Here are a small network's activations along a few directions, averaged over the inputs that share one value of a field.
Related values have similar rows: they may be neighbours, one step apart, or belong to one group.
(in the rows, 500 means zero)
Random noise pushes rows far along 2 fixed directions. That doesn't count. These rows show it; they differ only by the noise:
[572 454 478 514 663 736 550 833 438 641 659 439 516 634 467 575]
[567 761 334 412 492 500 504 467 308 517 483 291 512 495 415 579]
[487 557 414 528 572 623 585 749 405 522 649 314 539 542 510 588]
[379 609 368 573 499 538 642 736 397 403 682 192 570 461 579 604]


Values of Tulu:
w9: [545 589 567 540 338 369 556 144 561 232 477 413 399 455 491 451]
w13: [442 192 589 578 677 724 412 653 589 791 516 759 413 584 376 545]
w8: [411 343 468 666 647 522 600 472 585 453 408 573 520 474 571 622]
w18: [297 763 378 545 188  36 585 411 493 245 552 284 634 390 774 382]
w16: [535 519 561 303 377 395 419 229 466 288 513 592 471 530 500 373]
w10: [836 278 553 215 576 602 420 529 635 722 463 898 496 814 446 342]
w3: [538 659 499 420 519 594 479 515 447 745 492 506 534 318 400 581]
w20: [673 324 634 584 472 499 433 443 485 561 342 723 376 549 313 577]
w4: [489 397 558 547 674 544 389 302 511 630 250 688 427 508 291 559]
w5: [657 479 526 409 498 428 420 462 609 516 498 729 575 698 520 242]
w12: [491 361 570 591 512 614 466 423 653 262 437 540 458 607 490 542]
w19: [557 551 505 548 597 584 500 727 369 483 647 297 577 589 458 601]
w11: [257 435 545 484 301 420 677 415 604 164 675 283 478 476 712 476]
w1: [216 307 444 656 524 552 564 717 576 602 572 416 466 298 596 579]
w6: [568 634 485 410 547 464 324 305 445 771 331 526 454 286 308 499]
w15: [421 628 452 507 501 277 385 576 478 528 520 626 533 608 710 384]
w14: [653 369 615 370 495 527 409 376 630 474 493 639 632 651 545 324]
w7: [615 464 579 617 547 663 541 797 452 617 572 462 558 465 465 514]
w2: [512 542 522 502 414 371 561 348 506 397 364 520 348 417 458 527]
w17: [175 677 384 581 382 454 661 549 416 377 529 243 550 138 703 548]
The values of Tulu form a line.
Which values are neighbours of w11? Give them in the order they are listed.
> w9, w16
Which values are neighbours of w17? Give them in the order they are listed.
> w3, w6
Which values are neighbours of w10? Give them in the order they are listed.
> w5, w14
Which values are neighbours of w4? Give them in the order they are listed.
> w13, w8
What is the length, in steps, of the shortest route from w15 to w7?
> 18

Values of Delan:
m7: [366 262 627 560 451 681 639 662 578 331 673 579 504 720 675 522]
m9: [776 695 450 348 482 461 378 339 470 441 395 618 503 624 595 422]
m12: [573 278 560 546 580 642 617 820 557 553 834 565 582 573 607 397]
m10: [253 421 456 594 525 522 503 683 501 544 734 455 586 453 696 446]
m4: [567 608 341 464 479 420 568 463 329 399 485 347 430 573 359 648]
m14: [471 574 583 525 580 547 498 539 439 715 434 577 375 407 392 582]
m11: [462 550 473 441 464 513 563 249 537 439 415 484 475 462 423 592]
m13: [212 519 401 650 283 143 547 317 564 257 535 373 529 286 593 472]
m1: [409 510 506 471 486 250 515 508 530 523 452 557 556 555 580 353]
m2: [754 603 636 375 641 548 372 642 391 748 504 507 564 605 292 480]
m15: [475 680 266 593 398 431 477 529 434 608 402 370 575 418 532 504]
m6: [489 638 480 436 401 581 543 387 511 273 516 333 412 484 473 453]
m5: [352 195 644 623 564 588 485 811 711 557 602 489 540 345 580 492]
m8: [665 138 693 416 682 724 397 611 695 557 373 820 450 674 412 525]
m3: [477 369 558 730 652 715 592 584 475 546 532 458 487 415 519 635]
A value of Delan combines one of 5 hidden first parts with one of 3 second parts; all combinations occur once.
m6 and m7 share the first part; m6 and m5 share the second. Which value has the first part of m5 and the second part of m7?
> m13
m15 and m10 share the first part; m15 and m3 share the second. Which value has the first part of m3 and the second part of m10?
> m11
